Each row below is a small network's average activation on inputs in which a field has the value named, seen along a few directions.
Related values have similar rows: they may be neighbours, one step apart, or belong to one group.
Random noise pushes rows far along 4 fixed directions. That doesn't count. These rows show it; they differ only by the noise:
[ -80  235  -61  116  125  175  218 -227  210 -162 -423   44 -171  454]
[ -28   70  343  224   -7   16 -491 -277  122  -95   46 -241 -153   47]
[-112  -83 -386    6  162  231   17  270 -104 -328  119  -98   21 -352]
[-111   -3 -369   19  227  158  131  348 -110 -321  172  -95   61 -315]
[ -67   41   58  164  -94  225 -253 -471  196  -84 -403  -48 -297  211]
[-109  -82 -432 -104  145  572  146  -51  146 -459 -484   77  -66  336]


Field J:
j11: [-177 -289  -31  225 -369  449 -307 -646   80   32 -421  -53 -214  -73]
j3: [ -52 -116 -372 -238  198  447 -100  447 -149 -268   51  -97   17   82]
j1: [  95 -105 -644 -456  -77  153  589  400 -132  -72 -195  369  399  -23]
j2: [ 218 -183 -387  -30  110  127  134  177  125  179 -156  170 -285   55]
j13: [-306   57 -178   43    3  154  176 -157 -177   62   -3  -53  188 -369]
j10: [ 254  199  937   12  -90 -411 -472  122  -48   68  525 -254  405  -37]
j12: [ 134  154   -1 -357 -122 -303  420   95  -29  380  -47  264   26  172]
j6: [-159  266 -489  127  253  -43  572  173 -305  113  -29   61 -146 -192]
j8: [-379 -221  199  -48 -267 -403 -272 -270 -300  147  236  -92  308 -512]
j7: [ 395   14   70 -183 -157 -150  219   14  211  141 -434  388    0  731]
j5: [ 281 -103  -35 -106   43    4  278  203  329   97  -84  415 -171  367]
j4: [  -9 -121  293  -88 -255 -124 -134 -273  -15  -31  -52  -40  343 -127]
j9: [  26 -475 -163   85 -348  392 -311 -785  280  206 -653  143 -853  212]
The values of J form a ring.
Going along J from j7 by way of its neighbour j5, in what order are j11, j12, j8, j4 met? -> j11, j8, j4, j12
Name the neighbours of j9, in listed order. -> j3, j2

Field P:
p10: [-194   96   71  266   31 -138   50   72 -112   41  283 -285  -11 -446]
p4: [  12 -495  -93 -215  -12  239 -361  156   91 -128   75   60   48 -105]
p6: [ -85  327  525  267  -57 -217  -63 -231  141  154 -152  -89  -66  303]
p3: [ -99  -29 -231   30   51  -69  -30   11 -259    5  100  -74 -125 -355]
p9: [  93 -226 -150 -246  -99   99  -27 -187  209   58 -349  131 -132  176]
p5: [  89  147   46  -68   52 -218  208   99 -168   85  157   49  223 -109]
p1: [196 135  49 -17  94 -38 234 107 170  43 -31 167   4 404]
p12: [ -85   27 -293   41  -69  226  189 -144  -21    7 -282  148 -226   39]
p11: [-266  242 -587   80  121 -251  787  266 -259  223 -194  359   45 -349]
p7: [ 123 -159 -147 -258 -178  132  -39  -81  -23  -56  -48   93  105  -88]
p8: [ 220  142  147  -38  197   78   -4  146   71 -163  122  -78   72  480]
p2: [-156  161 -365   51   88  178  642  122   88 -182 -289   72  -12  157]
Each value of P is a pair of two hidden parts, and every pair occurs once (6 first parts, 2 second parts).
Changing only the second part turns p11 into p6. p1 has the same second part as p11; what does that change turn p1 into? -> p8
Changing only the second part turns p12 into p3. p7 has the same second part as p12; what does that change turn p7 into? -> p5

Field D:
d11: [  68 -508 -248 -327    0  522 -622    8  112 -280 -141    9  -67  259]
d5: [ 258  -88   24 -345  192 -204  -36  602   13  -96  388  -49  322  -88]
d12: [ -24   -5  161  -30  230  280 -131   40   21 -559  251 -191  238  372]
d7: [-144  308 -734  119  335    7  944  411  -65  -72 -321  274 -138  244]
d10: [-322 -196 -466  122 -440  544  208 -682  -30   46 -830  229 -461 -145]
d4: [ 167 -193 -307 -142 -427  -24 -155  -80  -25  173  -93  255 -217 -513]
d8: [  76   53  290  161 -110 -284  -18 -256    0  187   42  -90  114  -98]
d3: [ 251  240  272 -252   70  -31   87  172   74 -107  -26   79  332  493]
d2: [ 206 -249 -254  -86  -79  246  -79 -175  179  -23 -344   68 -266  206]
d1: [-116 -365  -89  109  -12  445 -686   85  -71 -310   89 -183 -147 -305]
d9: [-186 -170 -100 -230  170  344  191  145    8 -176  -86    8  457  129]
d6: [-410  119 -298  143 -198 -149  526 -395 -207  444 -280  158 -310 -549]
Each value of D is a pair of two hidden parts, and every pair occurs once (6 first parts, 2 second parts).
Changing only the second part turns d7 into d1. d2 has the same second part as d7; what does that change turn d2 into? -> d11
Changing only the second part turns d8 into d3. d6 has the same second part as d8; what does that change turn d6 into? -> d9
